A small network was shown many inputs. Here are its activations along a few directions, one row for each input.
In each table, some parts of the input vary, and every possible input appears once, in random order.
A made-up example of a description, with smaller parts first: one of 8 places around a ring, together with either a single point or one of 9 places around a ring or (one of 2 separate values, together with one of 6 places along a line).
Shared parts are said once, and a part with two or three values counts as separate values.
In the rows, 128 means zero.

Other details of the inputs vary at random and push rows far along two fixed directions, the same in every table; ignore that.
These rows show it; all are for the same input, with only those details redrawn:
[102 116 125 229  80 228  81 121 165  54  86 130 160  50 155]
[147 178 182 214 171 189 149 146 136 218  69 116 146  87  95]
[132 203 144 154 199  96 157  77  53 228 174 202 156 191 146]
[104 149 115 185 123 154 105  81 100 105 152 184 164 131 175]
[156 173 200 236 167 221 150 174 165 226  29  82 141  50  71]
[102 131 118 207  99 191  92 101 133  76 121 157 162  90 167]

Rows:
x1: [118  81  96 148  83 167 103 115 183  48  86  88 117  82 143]
x2: [169 163 113  86 206  58 172 102  71 199 169 154 124 209 126]
x3: [103 116 113  75  92  85  92 134 124  75 184 154 123 150 158]
x4: [113  86  75 130  98 147 108  90 132  42 129 131 136 131 156]
x5: [114 124  94  91 122  82 110  92 133  96 162 141 112 166 162]
x6: [105 106  75 109 115 107 125  64 111  86 151 152 131 165 164]
x7: [152 138 201 136 135 164 147 225 183 215  45  51 112  67  39]
x8: [132 178 178 212 161 181 148 131 141 224  70 119 141  87 102]
x9: [135 112 105  92 125  81 119 115 114  66 182 145 107 152 166]
x10: [123 162 143  65 164  56 166 112  70 220 179 169 129 203 109]
x11: [148 160 158  64 171  34 172 129  67 202 194 158 101 187 124]
x12: [166 144 163 130 169 120 166 154 158 196  78  72  91 112  87]
x13: [168 131 135 144 169 154 162 151 138 177  74  86 126 118  82]
x14: [106 113 119  79  92  84 102 128 119  78 185 150 115 146 158]
x15: [113  99 108 100  95 114 124 116  92  71 175 161 139 145 146]
x16: [154 157 115  89 194  75 181 100  53 206 167 163 145 212 114]
x17: [ 93  84  82 142  73 184  79 117 195  47  75  95 138  93 138]
x18: [125  80 133 135  68 151  97 164 180  35 113  87  97  59 145]
x19: [156 155 142  77 179  64 179 132  46 202 188 173 137 197 109]
x20: [162 126 154 138 153 159 168 170 122 181  85  95 134 110  71]
x21: [ 92  80  92 122  71 146 113  95 124  51 137 140 139 119 151]
x22: [107  80  94 126  81 155 113 110 119  44 136 137 143 118 143]
x23: [121 167 139  60 166  57 157 119  75 222 176 170 137 207 107]
x24: [120 100 118  98  94 104 120 131  94  68 181 155 128 139 148]
x25: [108 212 139 145 189  90 144  69  74 244 169 200 154 195 145]
x26: [127  85 123 135  83 146 104 148 184  43 106  86  98  71 145]
x27: [175 164 136  72 202  38 169 132  73 186 191 153 106 197 130]
x28: [111 127  90  88 122  86 100 100 139  93 158 142 120 169 161]
x29: [130  72 137 138  61 169  95 184 170  18 115  88 110  52 132]
x30: [114  86 129 128  64 153  80 167 192  38 111  86 101  66 142]
x31: [ 97  81 110 118  62 140 110 119 128  47 144 139 134 106 146]
x32: [156 173 200 236 167 221 150 174 165 226  29  82 141  50  71]
x33: [132 156 119  85 181  67 183  78  66 219 158 159 132 209 117]
x34: [135 174 111  70 194  51 151  90 100 220 156 151 123 218 124]
x35: [146  79 126 140  78 161  93 187 168  18 121  92 110  61 143]
x36: [110 104 105 101  94 105  93 121 159  56 151 123 107 125 163]
x37: [ 94 112  72 100 113 107 109  68 124  92 150 152 134 172 161]
x38: [149 145 146 127 165 132 150 142 169 205  69  75 107 122  84]
x39: [163 125 209 149 132 166 169 216 169 206  47  49 100  52  43]
x40: [ 73 144 107 195  89 188  66  97 160  83 114 159 168  96 166]
x41: [126 136 152 121 140 152 145 157 151 199  73  93 133 119  71]
x42: [157 178 178 217 175 193 149 159 133 215  72 117 152  86  95]
x43: [132  92 118 112  90 118 101 148 137  34 160 123 105 105 160]
x44: [144 156 119  86 191  72 182  89  57 209 163 160 136 212 113]
x45: [ 98 108 116  86  85  95 106 122 112  86 177 156 128 146 148]
x46: [179 143 163 132 177 128 164 167 152 185  80  71  95 111  81]
x47: [128 111  81 105 129 100 121  84 111  78 161 146 125 164 162]
x48: [184 125 202 153 143 176 165 238 157 189  56  54 112  54  42]
x49: [ 81  85  89 115  67 148  96  99 138  53 134 139 144 124 149]
x50: [143 115  89 102 132  91 119 109 108  67 174 148 122 161 166]
x51: [140 137 160 146 150 183 150 173 186 216  22  52 130  92  49]
x52: [136  88 122 116  83 132 102 168 130  31 158 126 121  96 148]
x53: [ 87 108  76  97 102 113 112  71 114  90 155 157 146 172 158]
x54: [110 121 109  77 104  78  92 130 132  79 181 148 113 153 164]
x55: [112 125 101  80 118  77  98 116 140  86 171 143 113 160 163]
- Changing only one part turns x30 into x43. The same change can be made to x14. Which row results? => x29
- What is each input in this table made of? => one of 5 places along a line, together with either a single point or one of 10 places around a ring
- A walk changes only the place on the ring of 10. It starts at x20 and steps to x16. List the rest of the walk in order. => x13, x2, x50, x27, x35, x52, x48, x19

Rows:
x56: [106 112  95 124 108 128 117  88 107  74 153 160 145 148 160]
x57: [129 104 122 104 110 131 126 150 154 114 108 100 121 117 109]
x58: [129 121 131 155 122 165 128 130 153 127  87 105 132 103 110]
x59: [106  91  85  85  88  98 113 102 124  63 162 140 126 149 157]
x60: [144 167 130 113 181  87 163 105  89 212 144 151 131 181 117]
x61: [107 117  86 125 107 125 105  90 118  77 154 159 146 150 163]
x62: [110 130 121 126 115 126 104 119 135 106 142 137 132 133 149]
x63: [139 119 144 151 120 163 128 157 139 124 102 105 131  95 108]
x64: [141 174 150 104 175  76 150 130  95 207 157 151 122 174 119]
x65: [117 116 109 123 105 113 112 118 108  80 167 160 136 132 160]
x66: [138 173 152 104 175  78 151 127  93 207 159 149 121 176 117]
x67: [125 116 113 133 117 135 122 121 116 100 140 144 142 132 142]
x68: [126 128 130 150 127 159 121 139 162 134  87 104 132 102 114]
x69: [163 122 157 141 142 150 148 174 167 148  77  67 103  84  90]
x70: [108  95  96  85  97 108 115 109 123  78 153 133 121 149 143]
x71: [110 118 109 120 100 111 108 109 116  73 173 160 131 135 168]
x72: [113 128 120 129 112 121 111 115 137 108 141 136 129 128 154]
x73: [134 124 139 140 118 143 123 153 137 115 121 123 132 102 121]
x74: [125 130 148 147 123 156 118 147 159 136  95 100 120  96 117]
x75: [120 118 109 135 117 135 129 106 119 102 133 139 140 132 144]
x76: [124 106  94 101 109 105 106 112 122  56 167 146 125 146 164]
x77: [148 161 143 111 182  93 168 121  78 209 152 151 134 179 110]
x78: [114 127 128 127 111 121 111 121 129 101 143 141 126 129 145]
x79: [141 163 137 109 185  95 171 105  76 209 147 151 131 181 112]
x80: [100 121  99 119 108 121 101  91 125  87 156 155 132 144 162]
x81: [102 122 101 120 107 117 103  90 127  87 153 156 134 145 161]
x82: [143 132 172 155 130 164 137 174 163 153  82  88 115  77  91]
x83: [116 124 105 134 119 137 116 105 126 105 133 138 141 139 139]
x84: [131 123 135 152 126 168 132 142 144 129  90 104 136 103 107]
x85: [128 132 138 147 124 155 116 144 166 139  90 103 127  99 113]
x86: [126 107 105 107 116 108 116 114 123  69 155 135 118 141 153]
x87: [123 129 132 141 116 138 113 137 150 123 115 118 125 109 137]
x88: [135 124 132 158 126 162 133 135 155 138  85  99 130 100 109]
x89: [138 134 153 158 131 162 131 154 174 163  71  85 118  85  98]
x90: [114 109 105 123 101 122 113 102 101  69 165 161 141 139 160]
x91: [136 116 130 149 121 151 132 140 132 121 111 119 134 108 123]
x92: [138 177 146 102 179  78 150 121 100 213 153 150 126 178 124]
x93: [117 128 125 138 119 144 110 126 151 121 114 120 130 117 128]
x94: [ 98 119  89 121 110 121 101  89 122  80 156 157 143 150 164]
x95: [168 164 156  93 199  79 172 143 100 218 140 121 108 172  95]
x96: [121 124 121 145 123 144 123 120 150 125 106 116 131 113 129]
x97: [139 124 137 156 129 166 138 146 147 139  83 100 132  96 107]
x98: [149 152 145  72 178  74 172 137 102 221 138 122 114 181  88]
x99: [136 116 132 149 120 151 136 135 133 122 111 117 133 108 122]
x100: [149 164 152 108 174  78 167 126  83 203 161 153 126 165 116]
x101: [145 127 168 156 130 169 138 175 152 149  82  90 119  76  89]
x102: [123 124 134 151 126 159 125 131 159 132  87 104 129 102 113]
x103: [116 123 127 126 113 128 115 126 123  99 151 142 125 124 144]
x104: [149 115 131 127 129 133 130 153 147 114 110  99 110 107 120]
x105: [143 171 149 107 173  74 153 127  92 208 157 151 118 172 123]
x106: [108 122 108 130 121 134 115 102 130 108 131 139 133 134 143]
x107: [117 101 109  92 106 111 125 123 133  98 133 120 121 139 128]
x108: [146 120 158 163 134 179 145 163 149 153  73  87 125  84  88]
x109: [124 115 120 131 114 136 122 121 108  98 146 141 134 126 140]
x110: [107  92  84  84  89 100 110 108 122  64 160 143 127 149 157]
x111: [135 121 152 148 118 155 129 157 144 120 103 109 127  89 109]
x112: [127 125 129 153 124 156 123 137 159 134  88 104 129 100 118]
x113: [131 123 142 140 119 145 122 151 134 116 122 120 131 104 118]
x114: [107 122 110 121 100 108 104 107 121  81 166 156 129 139 167]
x115: [139 134 151 159 131 163 127 158 173 162  70  86 119  85  99]
x116: [153 124 160 162 129 168 144 169 150 152  79  86 124  77  93]
x117: [137 170 153 105 175  81 153 123  91 206 157 150 117 173 118]
x118: [155 162 146 110 178  85 167 127  76 209 155 152 128 170 116]
x119: [136 129 151 146 121 154 123 165 155 128 105 106 122  90 113]
x120: [111 118 107 120 101 111 105 114 115  75 173 162 130 135 169]
x121: [101 123 108 118 105 113 100  97 124  83 160 156 133 144 168]
x122: [144 171 156 103 179  81 158 132  89 208 162 151 122 171 114]
x123: [132 110 114 111 122 117 121 123 127  87 144 124 113 134 141]
x124: [138 115 144 155 122 166 136 146 142 127  92 106 132  97 107]
x125: [115 120 106 134 119 140 119 101 122 105 132 139 135 136 140]
x126: [120 114 105 123 107 122 112 114 105  80 162 158 142 137 157]
x127: [134 124 134 152 126 167 133 144 147 129  87 105 137 100 109]
- Changing only one part turns x81 into x85. The same change can be made to x121. Which row results? => x92
- What is each input in this table made of? => one of 6 places around a ring, together with either one of 2 separate values or one of 10 places around a ring
- A walk changes only the place on the ring of 10. It starts at x96 and steps to x88. List the rest of the walk in order. => x75, x99, x116, x100, x71, x114, x72, x89
- List by row number the other rows that have the place on the ring of 6 in common with x97. => x60, x65, x87, x91, x104, x105, x110, x112, x115, x118, x120
- A walk changes only the place on the ring of 10. It starts at x84 and steps to x83. List the rest of the walk in order. => x94, x93, x62, x66, x122, x113, x63, x77
- Change only the choice among 2 separate values in x107. List by row number the other rows that result. => x86
